These are the activations of a small neural network, seen along a few directions. Each row is one input.
In each table, some parts of the input vary, and every possible input appears once, in random order.
A made-up example of a description, with smaller parts first: line(6) and (point or ring(9) or (values(3) and ring(8))).
Shared parts are said once, and a part with two or three values counts as separate values.
In the rows, zero is written as 128.

Other details of the inputs shift rows strongly along three fixed directions, in all tables alike. That doesn't count.

Rows:
row 1: [168  76 130  97  67 141 149 115  23 138 148]
row 2: [133 177 105 166 205 105 137  99  89  70 144]
row 3: [103 190 142 113 236  84 116 145 123  97 122]
row 4: [ 88 131 153 114  98 152  76 183 212 165  86]
row 5: [ 98  98 137 105  46 143 123 158 196 168 117]
row 6: [111 142 162  74 158  81  88 234  97 165 108]
row 7: [ 97 139 127 167 120 127 162  86 214 112 115]
row 8: [154  85 144 100  87 120 133 135  74 142 148]
row 9: [125 146  94 194 140 172 142  58 159  98 139]
row 10: [174  93  86 130  80 144 116 118  13 139 156]
row 11: [123 156 153 108 209  81 158 146 139  84 127]
row 12: [158 108 105 100 113 134 110 128  31 144 148]
row 13: [ 84 181 134 156 176 120 123 128 250 136  94]
row 14: [120 145 157  68 155  79  91 235 104 169 113]
row 15: [124  80 149  87  81 128 124 141  63 138 121]
row 16: [120  77 160  66 113  92 116 179 100 157  95]
row 17: [125 130 115 195 113 148 168  65 193  95 157]
row 18: [130 166 153  97 219  72 159 149 139  83 133]
row 19: [122 147 168  67 173  64 123 168 127 116 127]
row 20: [121 141  99 173 136 139 170  80 219  84 146]
row 21: [156 162 106 135 174 131 138  88  96 100 143]
row 22: [ 91 131 152 115  97 139  82 178 220 179  74]
row 23: [169 133  71 209 111 196 165  30 128 104 167]
row 24: [103 121 116 168 130 141 154  97 208  93 130]
row 25: [157 172 103 151 197 121 152  86  82  90 162]
row 26: [ 91 103 153 118  63 143 130 162 193 164 113]
row 27: [145 167 145  87 170 111 103 152 104 117 114]
row 28: [163 126 145  97 132 137 108 143  42 131 120]
row 29: [124 191 147 122 224 103 133 138 138 105 122]
row 30: [100 102 120 138  65 167 101 163 174 189 124]
row 31: [105 107 103 165  73 143 105 144 176 173 110]
row 32: [162  57 133 109  72 120 131  98  22 140 135]
row 33: [132  56 111 163  31 173 133  80 123 135 149]
row 34: [193 154 105 156 159 153 150  60  50  79 154]
row 35: [111  90  96 166  55 171 111 109 159 179 120]
Each input here is: line(5) and (values(3) or line(4)).
Question: Changing only the line(5) part turns row 32 into row 8. The same change can be made to row 35. Which row results?
Answer: row 25

Rows:
row 36: [130 144 109 160 126 144 150 109 181 114 144]
row 37: [123 122 112 155 113 132 150 110 138 110 150]
row 38: [163  66 126  96  47 173  90 139  20 179 125]
row 39: [127 160 137 113 177  87 149 145 139 111 143]
row 40: [118 115 143 129 109 127 144 118 189 131 124]
row 41: [114 119 127 129 100 137  98 167 156 169 112]
row 42: [127 102 106 145 100 155 116 122 147 140 127]
row 43: [149 139 116 149 149 134 156  72  87  77 149]
row 44: [118 120 158  90 157  94 123 148 109 128 107]
row 45: [119 118 150  88 103 125 114 170 165 159 115]
row 46: [128 144 143 104 167 102 129 150 106 103 127]
row 47: [132 100 127 154  91 145 156  83 128 107 138]
row 48: [135 132 121 121 153 125 129 111 103 110 124]
row 49: [ 99 148 128 132 129 113 115 166 180 155 119]
row 50: [129 142 149  92 150 119  95 183  95 152 114]
row 51: [126 153 140 107 159 107 111 145 121 132 111]
row 52: [133 155 139 126 165 123 132 111 104 110 120]
row 53: [123 123 100 170  86 169 125 117 154 150 143]
row 54: [154 120 106 142 155 116 145  92  59 100 154]
row 55: [114 138 124 157 127 131 133 101 181 124 115]
Question: Changing only one part turns row 51 into row 38. The same change can be made to row 49. Which row results?
Answer: row 53
Question: What is each input in this table made of?
Answer: line(4) and line(5)
Question: A walk changes only the line(5) part. It starts at row 40 and steps to row 47. List the rest of the walk in order.
Answer: row 44, row 55, row 52
